A small network was shown many inputs. Here are its activations along a few directions, one row for each input.
In each table, some parts of the input vary, and every possible input appears once, in random order.
A made-up example of a description, with smaller parts first: one of 2 separate values, together with either a single point or one of 11 places around a ring or (one of 4 places along a line, together with one of 8 places around a ring).
Shared parts are said once, and a part with two or three values counts as separate values.
In the rows, 128 means zero.

A family of inputs:
R1: [127 137 127 126 117 134  96 141 129 131 132 115]
R2: [148 136 128 123 113 127  81 151 109 129 149 122]
R3: [115 123 143 150 122 149 140 117 160 110 125  91]
R4: [147 133 134 123 116 116  80 159  95 136 151 127]
R5: [147 137 126 128 115 154  94 131 139 110 148 107]
R6: [ 96 136 127 127 115  79 126 152 107 162 111 112]
R7: [170 120 101  41 169  92 149 160 125 168  90 226]
R8: [112 133 133 124 114  96 108 157 104 154 122 119]
R9: [126 135 135 125 116 112  92 158 100 147 137 125]
R10: [148 126 142 151 122 172 114 116 152  93 157  99]
R11: [126 134 132 140 118 158 115 125 155 110 137 100]
R12: [126 118 157 165 127 165 134 119 155  98 147  96]
R13: [183 121 102  41 171 107 132 162 121 159 105 232]
R14: [114 131  83 101 150  82 183  73  54 154  99 229]
R15: [128 112 167 178 131 160 144 120 143 101 151  95]
R16: [137 130  85 100 154 116 150  80  46 139 129 238]
R17: [147 111 165 178 130 167 132 117 139  92 168  96]
R18: [ 99 137 118 127 116 100 130 136 136 145 104 101]
R19: [111 111 164 178 129 147 160 115 148 110 138  88]
R20: [156 126  83  98 155 122 136  79  41 129 144 238]
R21: [129 126 145 151 123 164 126 119 156 101 140  97]
R22: [125 127  86  99 152 101 164  77  50 148 113 234]
R23: [ 96 139 121 127 112  90 127 144 122 154 109 106]
R24: [147 130 131 139 119 163 101 124 150 102 151 103]
R25: [110 119 154 165 125 150 152 117 159 105 133  89]
R26: [ 96 119 149 167 126 132 168 112 162 113 120  82]
R27: [111 137 127 124 112 108 109 148 118 148 121 113]
R28: [ 97 114 158 181 130 127 178 111 150 116 126  81]
R29: [113 129 131 139 118 141 129 124 159 119 121  94]
R30: [148 134 125 124 116 139  84 141 124 120 146 116]
R31: [101 136 121 130 116 113 138 127 150 134 105  92]
R32: [111 138 123 126 115 120 114 139 134 139 119 107]
R33: [113 135 126 129 116 133 121 129 148 129 118  99]
R34: [102 125 138 152 123 130 158 112 163 117 113  84]
R35: [145 118 155 164 127 172 122 116 150  89 163  98]
R36: [128 136 129 129 117 148 105 132 144 120 132 106]
R37: [200 119  98  41 171 113 120 160 115 149 122 231]
R38: [126 138 129 124 114 123  93 150 115 139 135 120]
R39: [ 97 132 124 142 118 124 147 118 163 126 110  87]
R40: [158 123  99  44 168  75 167 154 130 175  77 222]
The inputs of R4 and R9 match in every part but one. If R37 is changed in the same way as R4 into R9, which row does it become?
Answer: R13
The inputs of R27 and R23 match in every part but one. If R32 is changed in the same way as R27 into R23, which row does it become?
Answer: R18
What is each input in this table made of?
Answer: one of 4 places along a line, together with either one of 2 separate values or one of 8 places along a line
A walk changes only the place on the line of 8. It starts at R15 and steps to R12. List the rest of the walk in order.
Answer: R21, R11, R36, R1, R38, R9

A family of inputs:
R41: [129 144  95  46 131  67  89 182  91 190  77 180]
R42: [120 135 155 143  92 135 102 155 190 116 126  32]
R43: [164 138 105  68 156 118 133 150 117 161  98 216]
R44: [152 110 125 131 132 166 106 102 116  99 161 135]
R45: [111 125 123 164 117 153 143  60  71 111 158 144]
R46: [ 76 119 153 207 113 145 173  64 144 102 130  64]
R47: [120 114 130 125 148 116 175 100 102 123 123 178]
R48: [174 148  84  53 137  83 115 163 115 166 103 192]
R49: [ 92 126 138 189 131 142 177  78 112 112 139 102]
R50: [138 130 132 166 130 154 127  90  94  94 157 151]
R51: [105 113 122 140 150 104 183  73  83 135 127 174]
R52: [133 138 135 121 115 126 102 163 164 123 141  69]
R53: [131 133 155 143 130 163 124 156 165 119 136  95]
R54: [106 149 125 134 101 109  84 190 147 148 129  64]
R55: [132 148 116 119  96 115  45 176 104 145 146 106]
R56: [ 88 122 149 190 107 156 168  87 169  88 132  69]
R57: [ 89 140 159 150  86 116  77 180 168 139 107  25]
R58: [143 120 138  92 146 126 131 152 135 143 125 167]
R59: [123 111 143 181 121 161 141 108 193  92 140  59]
R60: [120 130 164 169 118 161 117 142 200 106 132  59]
R61: [121 134 121  86 121  72  88 190 112 173 110 135]
R62: [135 131  80  96 160 100 175  89  94 135 108 228]
R63: [148 127 122  71 123  96 114 165 130 151 124 141]
R64: [154 134 132 125 119 169  89 138 128 116 161 138]
R65: [129 108 147 150 143 161 141 120 153 103 137  92]
R66: [156 134 144 102 112 136  62 153 112 121 145 110]
R67: [104 128 134 171 125 154 173 101 137  99 142 107]
R68: [175 122  90  91 169 112 151 120 109 144 105 218]
R69: [149 100 129 108 155 126 151 121 123 129 126 166]
R70: [121 129  94 110 158 101 185  72  60 155  95 222]
The inputs of R48 and R62 match in every part but one. If R52 is changed in the same way as R48 into R62, which row does it become?
Answer: R67
What is each input in this table made of?
Answer: one of 5 places along a line, together with one of 6 places along a line
A walk changes only the place on the line of 5. It starts at R70 and steps to R51. List the rest of the walk in order.
Answer: R45, R49, R46
Change only the place on the line of 5 in R58. List by row number the other rows that result.
Answer: R43, R53, R60, R64

A family of inputs:
R71: [100 128 129 109 130  87 144 165 130 168  95 127]
R72: [160 118 110 124 153 136 144  89  88 120 136 192]
R73: [ 85 130 154 194  94 142 126  98 129 110 135  40]
R74: [144 128 143 123 123 130 121 163 186 127 119  86]
R75: [ 95 125 119 114 133  89 158 133 132 158  81 137]
R76: [ 73 126 109 121 137  91 188 107 129 155  81 142]
R77: [101 118 132 149 138 128 194  96 175 112 108 100]
R78: [137 118 101 131 158 137 175  62  86 117 137 198]
R79: [179 121 114 102 147 137  97 129  99 123 153 180]
R80: [129 123 151 138 129 124 152 155 175 129 120  88]
R81: [101 137  91 106 139  86 174  88  76 153 101 195]
R82: [ 89 135 161 198  96 135 110 136 132 114 154  43]
R83: [189 133 102  87 139 149  77 144 108 124 155 178]
R84: [129 135 111  92 132  79 130 146  79 164 117 180]
R85: [153 151  92  63 121  96  79 168  98 161 119 176]
R86: [104 138 153 182  90 140  78 145 143 109 154  40]
R87: [124 119 141 143 133 126 167 122 178 119 106  98]
R88: [122 111 138 165 146 178 176  62 129  86 148 148]
R89: [123 133 102  97 136  82 143 114  80 154 103 189]
R90: [144 140 102  77 126  85  99 154  90 161 116 178]
R91: [124 142 112  79 119 103  91 188 149 162 100 122]
R92: [163 118 152 137 135 179 100 128 141  96 162 132]
R93: [114 145 148 158  81 153  61 153 147 117 153  28]
R94: [165 117 121 116 151 131 129 122  88 127 153 181]
R95: [173 126 142 121 129 188  79 143 150  94 167 130]
R96: [115 133 122  95 125  93 112 173 140 164  95 124]
R97: [148 114 159 152 140 174 131 121 130  98 163 133]
R98: [143 113 149 159 143 178 146  87 131  91 146 145]
R99: [ 63 130 143 201  97 143 158  72 127 107 135  46]
R100: [152 134 136 106 121 139  97 178 195 121 127  82]
What is each input in this table made of?
Answer: one of 5 places along a line, together with either a single point or one of 5 places around a ring
The inputs of R98 and R95 match in every part but the place on the line of 5. If R73 is changed in the same way as R98 into R95, which row does it become?
Answer: R93
Change only the place on the ring of 5 in R91. List by row number the other rows that result.
Answer: R83, R85, R95, R100
List by row number the other rows that have the place on the line of 5 in common with R90.
Answer: R74, R79, R86, R92, R96

A family of inputs:
R101: [129 133 116 113 127 116 120 128 103 140 125 151]
R102: [131 136 118 110 124 116 113 139 112 140 126 142]
R103: [135 119 122 121 149 129 165 105 124 126 120 167]
R104: [140 131 128 110 126 121 107 158 139 139 124 124]
R105: [128 128 115 121 134 113 134 119 101 136 127 157]
R106: [128 123 161 186 111 182 112 112 158  82 166  60]
R107: [ 80 129 160 191  99 143 140 122 174 108 128  27]
R108: [130 127 114 117 138 121 144 106 105 132 122 164]
R109: [132 120 118 121 147 125 157 106 114 129 124 166]
R110: [134 133 125 111 124 117 108 151 125 140 126 131]
R111: [141 129 130 107 128 125 109 163 154 136 121 119]
What is each input in this table made of?
Answer: either one of 2 separate values or one of 9 places along a line

A family of inputs:
R112: [175 118 120  98 143 146  96 131 111 117 140 172]
R113: [ 87 131 140 170 108 129 158 100 146 117 118  73]
R114: [119 122 139 170 130 150 135  95  95 106 155 137]
R115: [109 128 153 196 112 180 135  95 157  85 157  64]
R116: [147 127 145 139 114 162  78 133 129 105 155 102]
R117: [131 145 132 130 104 128  83 167 156 127 132  78]
R118: [106 127 124 146 130  95 157 104  88 139 117 145]
R119: [127 132 153 140 109 135 105 179 192 123 137  45]
R120: [ 87 118 161 179 117 126 171 120 183 113 113  47]
R121: [113 125 142 179 120 171 133  86 128  93 161  97]
R122: [138 132  89  48 160  88 157 139  96 175  91 226]
R123: [138 117 177 166 112 179 102 155 194  93 155  35]
R124: [139 143 119 114 112 118  86 156 129 136 141 110]
R125: [142 140 116 106 120 105  92 160  93 148 140 147]
R126: [139 122 101  89 164  99 185  99 100 148  98 217]
R127: [178 135  93  49 155 102 122 157 107 160 118 223]
R128: [152 116 115 112 163 146 172  89 110 120 134 211]
R129: [123 130  92  72 145  85 134 138  97 164  90 190]
R130: [165 135  95  76 140 107 102 153 109 147 126 180]
R131: [ 89 141 126 131 106 103 124 146 145 151  95  92]
R132: [124 121 102 115 147 104 172  91 102 136 109 173]
R133: [141 130 156 155 105 174  86 139 159  97 156  64]
R134: [ 85 128 147 141 112 106 141 162 180 148  92  64]
R135: [186 118 117  73 156 140 122 133 110 132 132 216]
R136: [108 115 174 204 120 181 154 112 194  81 157  34]
R137: [ 97 139 115 113 116  92 123 139 117 159 101 124]
R138: [100 135 113 103 125  82 124 145  81 167 103 159]
R139: [156 126 139 132 124 142  89 137  98 122 156 138]
R140: [ 96 129 128 155 118 117 155  93 120 126 121 107]
R141: [145 117 117 139 152 148 146  89 112 106 140 170]
The inputs of R134 and R138 match in every part but one. If R119 is changed in the same way as R134 into R138, which row does it become?
Answer: R125
What is each input in this table made of?
Answer: one of 5 places around a ring, together with one of 6 places along a line
A walk changes only the place on the line of 6. It starts at R126 and steps to R132. List the rest of the walk in order.
Answer: R118, R140, R113, R120
A walk changes only the place on the line of 6. It starts at R135 and steps to R112. List the rest of the walk in order.
Answer: R139, R116, R133, R123
